These are the activations of a small neural network, seen along a few directions. Each row is one input.
In each table, some parts of the input vary, and every possible input appears once, in random order.
A made-up example of a description, with smaller parts first: one of 8 places around a ring, together with either a single point or one of 11 places around a ring or (one of 3 separate values, together with one of 6 places along a line).
Shared parts are said once, and a part with two or three values counts as separate values.
In the rows, 128 means zero.

Other details of the inputs shift rows strongly along two fixed directions, in all tables alike. That doesn't count.

A family of inputs:
r1: [136 101 139  95  75  96  98 130 156 200  85 138 154 183]
r2: [137 158 119 136 178 134 174 138 144 110  98 113 141 135]
r3: [126  98 124 156 141 122 226 102 137 175  90  89 111 180]
r4: [159 129 144 137 147 151 173 133 110 157 110  98 111 154]
r5: [142  99 155  91  63 105  18 149 118 137 138 154 136 119]
r6: [159 146 151  80 134  86  83 166 161 148  54 151 197 175]
r7: [115 116 112 157 176  99 168 126 148  84  97 119 128 126]
r8: [ 98 157 109 132 130 143 147 110 129  84 195 110 120  54]
r9: [141 153 125 112 154 113 125 154 166 136  65 135 173 161]
r10: [100 129  93 172 185 122 252  98 164 116  98  92 123 141]
r11: [133 121 153  85 113  70  41 157 135  92 122 156 166 108]
r12: [142 157 129 150 130 210 150 118  79 104 214  90  71  58]
r13: [117 137  99 183 177 169 196 118 116 174  74 169 124 226]
r14: [148 156 136 146 139 202 157 115  70 105 216  88  65  55]
r15: [114  90 100 209 181 149 243 102 121 117 110  74  64 141]
r16: [119 102 118 125 145  66 117 150 187 121  35 147 175 186]
r17: [135 107 148 135 116 138 109 121  79  99 187 108  82  74]
r18: [125 128 136  89 108  83  28 152 144  90 134 158 160  94]
r19: [111 116 134 112  83 119   8 137  91 138 152 224 141 151]
r20: [152 118 129 143 150 141 180 135 146 186  50 110 130 200]
r21: [140 101 144 122 102 118  85 130 103 121 151 127 101 106]
r22: [103 131 125 109  76 141  57 113 106 167 167 209 143 156]
r23: [133 118 142 103  77 126 105 117 116 159 161 124 118 115]
r24: [122 126 132 119  76 158 112 107 109 135 196 114 102  82]
r25: [126 183 119 132 153 179 132 132 110  65 196 110 115  46]
r26: [110 129 113 113 119  93 136 130 183 140  82 137 174 159]
r27: [113 148 128 115 128 123 135 114 126  93 178 115 134  72]
Each input here is: one of 3 separate values, together with either a single point or (one of 2 separate values, together with one of 4 places along a line).
Changing only the choice among 3 separate values turns r17 into r3. The same change can be made to r15. Which row results?
Answer: r1

A family of inputs:
r28: [145 132 145 116 122 132 124 127 111 101 172  88 105  66]
r29: [118 167 122 117 135 142  99 130 117  65 193 132 126  49]
r30: [128 111 124 141 133 122 132 131 130 175  69 167 144 213]
r31: [120 116 116 164 141 153 208 104 124 136 136  90  94 130]
r32: [156 111 143 119 119 124 143 135 135 203  65 127 138 205]
r33: [141 136 144 115 111 143 104 129 104  86 193  94 103  48]
r34: [135 121 118 175 155 176 221 109 111 155 119  92  86 157]
r35: [111 114 104 181 183 129 209 115 137 100 106 100 105 132]
r36: [125 117 120 158 143 147 209 102 122 143 137  86  94 129]
r37: [154 156 159  53  89  97  29 159 140 123 139 143 176  94]
r38: [132 141 134 130 109 181 108 119  82 130 200 126  90  88]
r39: [100 116 102 176 151 144 191 102 124 126 133 123 103 139]
r40: [123 110 130 110  97 101  97 130 143 161 100 158 148 166]
r41: [125 135 120 155 132 175 147 112  91 130 170 129  89 115]
r42: [104 136 124 133 108 150  98 110  90  97 210 149 105  75]
r43: [120 136 119 117 149  91 115 147 170 125  67 156 179 165]
r44: [132 118 144  86  70 106  53 135 131 157 134 155 149 134]
r45: [131 132 120 118 151  90 142 144 179 138  49 131 175 176]
r46: [128 152 118 142 162 143 179 126 138  91 138  92 123  94]
r47: [141 125 152  74  82  91  21 153 131 116 139 156 154 101]
r48: [137 101 132 122 137  86 139 142 167 149  52 117 152 178]
r49: [123 153 139  78 111  96  30 156 140 100 134 180 182 111]
r50: [131 111 123 141 130 124 133 132 135 182  66 161 141 212]
r51: [113 126 121 149 152 129 142 122 116  82 152 122 111  96]
Changing only one part turns r43 into r29. The same change can be made to r39. Which row results?
Answer: r40
What is each input in this table made of?
Answer: one of 4 places along a line, together with one of 6 places along a line
Start at r30 and move only the place on the line of 6, one step at a time. The first step leads to r50. Which rows follow, in order?
Answer: r41, r38, r34, r32
Which other rows does r38 become when the place on the line of 4 takes its other values? List them by row number.
Answer: r44, r45, r48
Start at r34 and move only the place on the line of 4, one step at a time. The first step leads to r31. Which rows follow, in order?
Answer: r33, r46
